A small network was shown many inputs. Here are its activations along a few directions, one row for each input.
In each table, some parts of the input vary, and every possible input appears once, in random order.
Descriptions start from the smaller parts, as in this example, which fits no table here: one of 8 places around a ring, together with either a single point or (one of 2 separate values, together with one of 4 places along a line) or one of 11 places around a ring.
Shared parts are said once, and a part with two or three values counts as separate values.

Other details of the inputs shift rows strongly along two fixed directions, in all tables alike. That doesn't count.

A family of inputs:
R1: [-40 -22 -10 -28  29 -33   2  46  86   7 -14  75 -77 -22 -11]
R2: [-51 -70  35 -25  56   5 -16  26  35 -34 -14  50 -25 -33  22]
R3: [  1 -47 -36  36   4  -3 -70 -21  15 -45  93  16  35  22 -70]
R4: [ 10  -3  15 -53 -21 -15  66  46 -52   7 -32 -44  35  -8  20]
R5: [ -6 -54  13   7  56  -3 -53 -21  41 -18 -20   4 -86 -56  49]
R6: [  3  78 -41  23 -87  20  19 -15 -71  59  37 -25  86  66 -53]
R7: [ 37 -13 -29 -13 -13 -16  57  -2 -48  -7 -43 -74 -17 -20  16]
R8: [ 30  44 -10  29   6   3 -13 -14  -2  -9  23  21  33  28 -46]
R9: [-36 -62 -21   9 -28  23 -47   0 -12   0  48  11  -7  10 -36]
R10: [-29 -38  40 -15  22   8 -30   4  46  10   2  14   0   7  15]
R11: [ 20   1 -11  43   7   4 -53 -15  24 -19  61  36  20  11 -35]
R12: [  9 -13 -10 -21  34 -47   0  17  96 -15 -22  48 -76 -44  -7]
R13: [-26 -25  46 -16  43  -9 -16  20  45  10   0  18  23   1  11]
R14: [  0 -21  -7 -30 -32   2  67  24 -53  12 -32 -52  -3 -14  31]
R15: [ 32  64   3  -1   0  -6  55 -10 -15 -12 -52 -20  11  -1  22]
R16: [ 32  -1 -51  71 -43  26 -73 -37   4  10  89  14  37  58 -71]
R17: [ 45  17 -39   0 -23 -16   8 -13 -24  33  16 -75  28   7 -20]
R18: [  6  58 -13 -19 -53  -3  74   8 -52  42  -8 -60  59  45  -2]
R19: [-20   5 -29  23 -54  20  -2 -17 -43  35  33   2   1  13 -16]
R20: [ 66  36   7 -33  -9 -36  60   0  -2  15 -24 -79  68  23   0]
R21: [  -8   68  -63   25 -103   23   35  -27  -90   65   42  -43   51   72
  -39]
R22: [ -2  30 -16  36   0   3 -28 -30 -10 -18  -7  28 -35  -7 -13]
R23: [  7 -47 -32  23   4   1 -51 -17  20 -36  50   3  13  12 -31]
R24: [-37 -62 -17  20 -14   4 -65  12   7 -10  85  37  41  45 -73]
R25: [-30 -32  20  -4   8   0 -29   5  20  30  16   3   6  -2   4]
R26: [ -3  40  42 -50   6  -2  70  17 -13  13 -52  -1  26 -12  35]
R27: [-13  49  30 -17   2   7  67  17 -38  13 -64   1  -7 -15  36]
R28: [  16  -32  -30   47   -8    3 -100  -27   38   -2   85   13   20   30
  -37]
R29: [  4   6 -22  40  -7   8 -21 -33  -6  -5   2   0 -48 -20   3]
R30: [-18   9   9  16  -8  20   0  12   9  19  31  24  52  29 -35]
R31: [  7  -9 -55  69 -34  28 -88 -31   0  -7  78  31 -16  23 -34]
R32: [  4 -36  43 -11  66 -15 -50  -9  47 -27 -10  18 -45 -58  39]
R33: [-50 -45  40 -26  50   9 -30  15  41   5 -22  24 -52 -41  52]
R34: [-49  -5  50  -4  45  20 -14  14  30 -25 -32  91 -38  -6  11]
R35: [ -4  71  34 -35  -9  -3  74  23 -17   5 -45   6  54  16  13]
R36: [ 48  76  14 -17   4  -9  62  -1 -23  -7 -52 -21  21   7  15]
R37: [ 22 -38  21 -33  30 -12  35  11   1 -44 -56 -41 -50 -36  44]
R38: [  7  40  14 -23 -29   7  60  30 -39  32 -54 -32  17  -3  28]
R39: [ 22  14  33 -12  44   1  35   1  12 -30 -51  -4 -36 -31  45]
R40: [ 25  64  13 -20  -6 -12  58 -20 -42 -10 -59 -22 -33 -24  47]
R41: [ -4 -61  23 -12  46  -8 -29   6  34 -65 -21  17 -47 -44  31]
R42: [-29 -32  -2   2  16   3 -24   7   4  24  -4 -12 -38 -28  38]
Description of these inputs: one of 2 separate values, together with either a single point or (one of 4 places along a line, together with one of 5 places along a line).
Question: Changing only the choice among 2 separate values turns R27 into R22. The same change can be made to R33. Which row results?
Answer: R17
Question: Changing only the choice among 2 separate values turns R9 into R37. The same change can be made to R30. Which row results?
Answer: R11
Question: Which other rows does R19 become when the place on the line of 5 takes its other values? List them by row number.
Answer: R18, R26, R30, R38
Question: Which other rows does R42 become when the choice among 2 separate values takes its other values? List them by row number.
Answer: R5
Question: Start at R41 and move only the place on the line of 4, one step at a time. The first step leads to R32. Which rows follow, in order?
Answer: R39, R15
Question: Which other rows does R4 become when the place on the line of 5 takes its other values? List them by row number.
Answer: R2, R9, R14, R24

A family of inputs:
R43: [-43 -23  83 -54  69  -1  36  36  30 -28 -89  49 -60 -56  80]
R44: [ -4  12 -43  44 -36  23 -35 -33 -33  13  47   6  -4  29 -32]
R45: [-17  13  38 -30  24 -12  33  28  18  12 -30   6   5  -3  12]
R46: [ 10 -18 -19  -6  -4  -7   4   5   4   1   9 -33   5  -6   4]
R47: [ 46  73 -31  25 -48   0  31 -26 -47  11  24 -44  69  44 -32]
R48: [ -4 -55 -16  19  13  -6 -62  -8  37 -14  42  17 -23  -8 -15]
R49: [  0 -53 -14  18  14  -8 -57   0  48 -15  42  20 -26 -13 -16]
R50: [  5 -55 -25  39  10  11 -82 -18  24 -34  68  26   7   8 -41]
R51: [ 30   5 -25 -19 -39  -8  35   1 -51  20   2 -72  33   3   2]
R52: [ 37  63 -11 -14 -25 -13  56 -12 -24  20 -31 -40  18   9   1]
R53: [  5  21 -55  49 -46  18 -43 -33 -16  12  60   7  11  40 -57]
R54: [ 12 -20 -20  -6 -15  -5   0   6 -14   0   5 -30   6  -9   4]
R55: [-35 -36  15  31  31  22 -63  -4  25 -18  46  64   5  26 -30]
R56: [-45 -28  47 -15  41   1 -27  10  42  -8 -19  54 -31 -21  18]
R57: [ -5   2  38  -9  56 -17   4   0  49 -31 -52  47 -67 -45  44]
R58: [  5  22 -10  11  -8   2   6 -13 -19   0 -21   5 -17  -3   9]
R59: [ -3  39  39 -55  -9   1  96  35 -44  24 -71 -43  24 -14  44]
R60: [  7  38  10 -30 -28  -2  67  25 -29  36 -32 -37  45  18   5]
Question: What is each input in this table made of?
Answer: one of 3 separate values, together with either a single point or one of 5 places along a line
Question: Changing only the choice among 3 separate values turns R59 into R44. The same change can be made to R55. Which row results?
Answer: R47
Question: Which other rows does R57 become when the choice among 3 separate values takes its other values? List them by row number.
Answer: R45, R49
